These are the activations of a small network on made-up records, seen along a few directions, one row for each record.
Each row is followed by the record's values for the fields NEV, TOBE, KIGOS, VASI, NUFU.
A field that a record lacks is left out.
The largest differences between rows may come from other fields.
In the rows, zero is written as 500.
Random noise pushes rows far along 18 fixed directions. That doesn't count. These rows show it; they differ only by the noise:
[541 618 406 574 215 536 396 450 500 499 541 361 500 437 523 312 595 633
 348 588 588 365 493 341 534 641 547 385 693 530 296 568 580 395 511 432
 583 457 793]
[488 536 497 599 697 442 356 593 458 443 506 579 175 693 661 519 368 572
 368 245 405 765 288 749 581 311 394 766 324 430 678 670 542 396 416 640
 516 663 550]
[479 693 349 506 442 597 492 430 721 529 480 340 643 682 448 632 586 563
 713 452 349 507 593 661 518 444 517 573 698 696 496 424 420 418 473 393
 477 521 602]
[717 298 449 540 351 537 543 478 223 518 611 517 610 471 533 425 518 431
 414 618 731 380 467 437 500 577 517 345 456 327 696 551 745 586 483 375
 470 666 542]
[486 466 487 353 557 500 450 580 516 440 483 650 668 678 568 572 658 492
 460 412 400 686 458 606 550 542 500 598 538 499 462 311 551 637 485 556
 461 463 526]
[542 559 510 485 492 511 549 556 350 626 530 424 641 441 386 352 599 622
 632 483 567 310 542 485 534 348 366 306 536 730 419 517 559 587 586 532
 637 530 594]
[576 675 665 403 539 585 412 490 403 661 574 549 312 686 584 279 834 483
 620 504 494 780 433 666 575 241 451 640 651 665 494 448 663 332 513 698
 323 491 449]
[453 492 524 542 480 671 415 548 214 219 685 293 442 530 764 446 472 662
 502 256 661 911 487 694 555 603 587 458 362 487 627 342 756 558 523 624
 646 639 443]
[681 364 436 383 395 509 509 492 515 632 473 493 530 412 674 491 479 359
 398 581 611 422 577 297 431 553 571 402 600 485 566 326 473 440 633 408
 459 496 502]
[531 731 454 532 225 761 488 561 490 526 687 372 666 505 628 446 669 515
 609 344 441 226 588 644 435 352 576 481 799 461 496 260 453 504 389 446
 655 477 278]
[735 424 389 517 349 482 425 619 335 450 482 225 388 331 518 353 350 642
 303 500 667 451 458 386 571 539 438 263 493 669 534 561 778 409 651 499
 565 663 688]
[417 430 514 430 546 352 434 656 702 264 341 598 725 429 140 698 339 384
 638 462 130 378 508 542 566 634 342 540 390 594 392 608 288 625 252 391
 620 424 571]
[584 391 348 294 338 462 399 771 461 491 555 374 531 325 534 585 340 499
 336 354 544 492 219 617 580 683 371 356 520 519 695 208 699 417 308 264
 400 653 344]
[427 728 419 586 594 667 712 495 345 622 513 406 458 462 522 349 570 767
 374 409 704 535 393 399 511 426 565 456 595 426 512 322 489 556 600 696
 666 451 492]
[493 423 718 421 542 319 303 659 360 448 442 609 318 288 197 399 369 553
 375 445 404 586 210 376 624 516 316 564 199 636 386 753 717 366 317 645
 318 493 566]
[581 480 482 507 236 462 440 501 558 368 583 389 283 415 624 474 372 438
 285 517 542 564 436 387 509 648 599 553 645 534 516 485 781 199 488 391
 418 672 571]
[526 531 438 921 532 665 380 390 524 255 503 464 331 729 552 345 600 470
 585 679 534 554 502 696 525 577 444 650 551 264 556 704 394 483 543 540
 496 473 652]
[608 638 481 800 394 676 513 443 298 560 653 379 241 472 726 206 532 536
 462 507 715 338 527 526 467 327 527 462 615 308 615 617 459 395 552 546
 713 570 496]
[467 443 570 592 607 472 520 683 418 424 535 608 333 458 531 313 545 388
 487 503 558 476 349 687 579 448 314 541 533 405 528 430 482 529 560 525
 489 501 348]
[374 426 398 589 359 623 327 464 363 394 610 280 690 492 491 426 514 701
 561 438 686 477 385 581 510 695 415 309 308 487 454 577 567 671 542 415
 518 487 677]

[409 510 605 549 593 468 644 529 370 505 609 530 387 487 640 336 463 532
 466 451 630 418 481 430 428 359 397 414 508 553 498 501 585 571 650 641
 790 626 462] | TOBE is buf, KIGOS is tet, VASI is nares, NUFU is kibeg
[502 426 448 304 389 594 424 425 572 574 602 340 531 639 769 536 524 375
 624 436 545 661 538 659 395 410 545 469 466 514 653 474 444 528 621 417
 465 548 448] | NEV is bulu, TOBE is buf, KIGOS is tet, VASI is nares, NUFU is ketes
[638 776 471 685 592 678 640 535 417 588 587 398 320 523 578 401 616 608
 588 432 610 545 603 627 570 286 535 592 738 609 610 323 532 269 553 610
 518 601 440] | NEV is bulu, TOBE is folid, KIGOS is sipi, VASI is nares, NUFU is kibeg
[617 354 603 398 456 657 365 510 562 316 445 379 629 513 356 562 417 377
 702 574 369 436 570 396 314 554 376 364 392 639 578 514 496 636 490 613
 564 467 363] | NEV is niru, TOBE is folid, VASI is nares, NUFU is ketes
[509 459 590 276 214 535 393 510 557 399 555 266 395 387 475 383 370 309
 525 500 449 523 430 487 425 476 485 365 452 559 533 735 514 452 441 454
 614 537 491] | NEV is bulu, VASI is par, NUFU is ketes
[611 385 545 688 417 469 371 439 366 495 575 513 515 578 475 463 526 476
 648 655 539 301 485 510 437 559 336 391 444 552 611 661 745 454 359 404
 494 692 548] | NEV is bulu, TOBE is buf, VASI is nares, NUFU is kibeg
[589 415 337 379 633 591 647 612 442 648 417 580 596 559 592 537 517 521
 246 461 621 476 346 467 444 469 510 474 514 215 679 251 413 741 606 596
 511 442 341] | NEV is bulu, KIGOS is sipi, VASI is nares, NUFU is kibeg
[557 460 615 568 462 589 446 423 323 456 554 291 461 413 492 409 518 501
 682 488 624 573 678 533 526 407 563 413 346 626 480 622 582 493 671 554
 406 491 440] | KIGOS is sipi, VASI is nares, NUFU is kibeg
[769 310 719 420 380 483 373 537 397 379 417 735 707 425 416 370 707 270
 503 771 356 381 737 211 459 585 570 433 549 485 298 556 575 599 488 645
 517 320 561] | NEV is bulu, VASI is par, NUFU is ketes
[437 524 489 185 414 560 554 507 724 310 335 440 734 602 363 715 420 562
 257 357 273 662 498 177 374 589 648 548 455 621 322 480 560 731 612 758
 663 382 658] | NEV is bulu, TOBE is buf, VASI is nares, NUFU is kibeg
[831 566 349 437 508 595 437 676 302 663 481 497 611 578 612 394 647 567
 536 615 495 374 451 603 509 489 325 237 719 422 779 264 499 559 227 473
 792 594 469] | NEV is bulu, TOBE is buf, KIGOS is sipi, VASI is par, NUFU is ketes
[493 557 547 338 455 443 422 495 541 474 517 579 513 486 674 649 476 350
 603 382 312 655 651 578 503 562 618 542 543 488 549 363 343 421 213 397
 664 476 384] | NEV is niru, TOBE is buf, VASI is par, NUFU is kibeg
[467 442 658 338 323 519 416 521 461 564 605 536 657 211 614 532 440 513
 539 436 507 341 613 135 346 629 591 385 495 659 354 227 563 367 455 489
 557 445 392] | NEV is bulu, TOBE is buf, KIGOS is sipi, VASI is par, NUFU is ketes
[602 485 545 888 533 675 509 545 324 342 558 329 297 309 644 517 314 616
 467 359 611 394 635 453 444 401 629 589 414 454 624 379 681 341 666 653
 412 610 207] | KIGOS is sipi, VASI is nares, NUFU is ketes
[403 450 559 669 636 556 392 370 446 513 561 660 564 661 727 445 644 619
 543 494 606 463 617 348 363 525 452 516 451 531 366 454 462 601 688 671
 599 461 683] | NEV is niru, KIGOS is sipi, VASI is nares, NUFU is ketes
[481 455 546 340 370 655 508 553 541 237 547 438 629 507 498 607 489 252
 639 457 374 684 543 676 465 644 594 506 499 323 660 381 394 620 246 426
 607 456 232] | NEV is bulu, VASI is nares, NUFU is ketes
[748 489 499 743 531 635 455 483 421 325 473 514 574 477 592 519 601 440
 616 669 479 532 809 479 517 665 652 530 645 414 556 286 482 390 469 515
 458 440 415] | VASI is nares, NUFU is ketes
[650 423 508 625 282 397 475 432 489 531 626 586 485 459 729 519 394 401
 381 446 484 173 731 369 432 343 664 564 535 433 440 706 539 374 590 376
 571 650 609] | NEV is bulu, TOBE is buf, KIGOS is sipi, VASI is par, NUFU is kibeg
[427 685 468 604 293 502 775 292 476 536 662 614 469 481 513 524 472 604
 163 496 681 453 497 136 442 647 815 631 733 343 415 462 744 325 412 449
 532 647 658] | NEV is bulu, KIGOS is sipi, VASI is nares, NUFU is kibeg
[392 313 540 536 585 355 372 751 573 181 446 541 288 433 587 349 448 419
 334 590 539 587 278 530 550 806 205 426 517 536 383 389 606 521 636 538
 566 522 556] | NEV is niru, KIGOS is tet, VASI is nares, NUFU is kibeg
[510 594 586 581 498 516 606 511 533 414 530 601 272 366 438 519 342 311
 411 514 417 502 496 468 487 485 617 688 559 234 601 522 349 349 272 491
 528 475 245] | KIGOS is sipi, VASI is nares, NUFU is kibeg
[176 582 547 645 629 551 762 308 445 496 711 522 459 519 478 571 473 482
 786 509 684 722 433 665 517 631 564 610 421 394 684 446 492 416 342 333
 453 621 392] | NEV is bulu, TOBE is buf, KIGOS is tet, VASI is nares, NUFU is kibeg
[438 434 393 669 473 467 329 453 500 482 551 552 865 495 520 596 616 677
 689 481 478 298 752 604 551 643 507 442 487 622 226 379 445 571 554 306
 351 416 644] | NEV is bulu, KIGOS is tet, VASI is par, NUFU is kibeg
[371 547 521 370 436 426 582 562 669 536 444 371 352 321 490 478 359 505
 381 368 474 495 471 460 517 381 571 549 536 658 297 486 410 428 729 523
 433 408 410] | NEV is bulu, TOBE is buf, KIGOS is tet, VASI is nares, NUFU is ketes
[517 285 444 469 510 458 611 706 481 454 445 521 431 392 388 515 382 340
 304 504 573 374 198 651 537 495 385 498 433 257 678 435 626 637 570 421
 253 535 148] | VASI is par, NUFU is kibeg
[427 366 555 385 571 481 404 360 642 750 472 551 547 667 534 562 484 430
 666 510 465 398 393 451 308 286 355 553 317 600 554 662 393 527 662 536
 319 504 496] | NEV is bulu, TOBE is buf, KIGOS is sipi, VASI is par, NUFU is ketes
[422 636 343 589 321 641 305 337 558 630 568 397 738 536 459 663 550 811
 512 373 526 417 469 433 471 598 634 565 411 510 398 536 477 403 383 405
 310 415 720] | NEV is bulu, TOBE is buf, KIGOS is sipi, VASI is par, NUFU is ketes
[462 573 536 322 338 473 563 485 488 601 591 498 614 517 444 317 653 467
 539 560 517 322 521 495 471 353 466 372 637 603 308 607 509 632 585 491
 605 454 577] | NEV is bulu, TOBE is buf, KIGOS is tet, VASI is nares, NUFU is kibeg
[105 611 518 369 565 543 570 616 735 212 468 533 387 530 466 518 446 402
 387 411 369 801 216 632 497 727 477 629 526 216 456 375 198 663 307 550
 738 308 359] | NEV is niru, KIGOS is sipi, VASI is nares, NUFU is ketes
[374 699 681 451 754 415 567 575 559 590 466 595 324 548 533 360 614 486
 719 482 370 569 586 531 479 309 264 477 689 829 386 362 382 430 500 688
 817 487 450] | VASI is nares, NUFU is kibeg

Here are new rows. What are their fields?
[528 522 540 692 558 315 469 634 458 332 535 629 357 357 473 559 360 530
 458 448 384 486 536 578 650 586 480 632 499 532 473 507 642 244 315 398
 487 629 509] | TOBE is buf, VASI is par, NUFU is kibeg
[388 474 692 177 557 530 447 404 520 626 562 585 482 694 629 510 583 375
 628 433 429 776 398 536 371 292 480 575 369 536 581 579 478 561 478 638
 501 489 409] | KIGOS is sipi, VASI is par, NUFU is ketes
[405 335 524 313 615 486 361 555 729 478 420 646 659 610 491 800 236 541
 404 322 263 428 349 271 235 496 359 622 321 633 487 362 518 578 527 672
 439 535 430] | NEV is bulu, KIGOS is sipi, VASI is par, NUFU is kibeg
[734 411 421 462 424 328 256 738 517 441 348 687 588 474 578 506 516 471
 249 490 258 273 573 453 574 575 411 435 576 428 380 516 434 600 329 470
 717 414 650] | TOBE is buf, VASI is nares, NUFU is ketes
[709 369 589 230 387 427 462 669 305 555 583 549 433 428 578 372 483 292
 424 511 532 515 423 547 540 405 430 359 527 491 638 500 662 491 398 457
 553 631 397] | NEV is bulu, KIGOS is sipi, VASI is par, NUFU is kibeg
[555 471 305 274 490 635 583 545 691 711 339 283 668 433 263 756 292 547
 455 370 485 374 291 395 383 419 480 481 370 583 710 372 438 532 565 478
 207 467 339] | NEV is bulu, TOBE is buf, VASI is nares, NUFU is ketes
[520 669 400 688 642 608 658 426 504 452 495 503 483 726 485 481 593 561
 603 634 499 534 552 633 503 439 496 551 732 432 618 419 484 512 487 557
 614 579 474] | KIGOS is sipi, VASI is par, NUFU is kibeg
[586 502 602 515 642 474 363 687 364 416 423 367 249 426 453 293 496 535
 640 537 475 678 429 672 606 456 248 373 443 700 560 490 579 428 475 650
 554 520 376] | NEV is bulu, TOBE is buf, VASI is nares, NUFU is ketes
[791 390 472 194 211 633 317 625 468 432 462 169 474 357 588 500 331 357
 378 409 488 527 504 430 424 472 538 272 441 521 680 519 529 531 445 510
 636 514 361] | KIGOS is sipi, VASI is nares, NUFU is ketes
[360 338 506 454 456 584 508 356 637 549 465 597 554 526 434 505 502 280
 440 681 607 427 314 367 351 684 487 521 383 163 551 543 265 695 515 429
 350 300 409] | TOBE is buf, KIGOS is sipi, VASI is nares, NUFU is kibeg
[661 442 401 236 624 421 556 599 471 474 377 524 576 584 502 605 512 451
 457 502 426 833 575 632 640 506 588 481 538 538 586 332 516 578 504 497
 453 516 485] | NEV is bulu, KIGOS is sipi, VASI is par, NUFU is kibeg
[651 594 445 734 562 581 436 391 376 627 536 499 372 587 758 458 552 615
 491 507 590 494 654 473 478 381 604 556 552 414 603 514 472 346 519 553
 534 549 564] | KIGOS is sipi, VASI is nares, NUFU is ketes
[593 477 494 619 723 605 652 603 332 402 297 471 524 414 362 419 594 614
 419 564 560 647 542 538 647 446 631 565 395 378 449 419 473 688 762 779
 331 291 387] | NEV is bulu, TOBE is buf, KIGOS is tet, VASI is nares, NUFU is ketes
[616 588 489 173 547 544 512 562 699 667 258 327 477 405 134 626 418 440
 587 532 302 701 348 473 560 408 505 564 436 660 616 494 346 322 366 564
 161 334 355] | NEV is bulu, TOBE is buf, VASI is nares, NUFU is ketes
[563 494 565 473 345 549 468 432 409 588 631 458 691 413 626 544 567 543
 661 498 492 357 706 396 417 443 651 441 557 670 462 389 680 357 513 444
 441 576 460] | NEV is bulu, VASI is par, NUFU is ketes
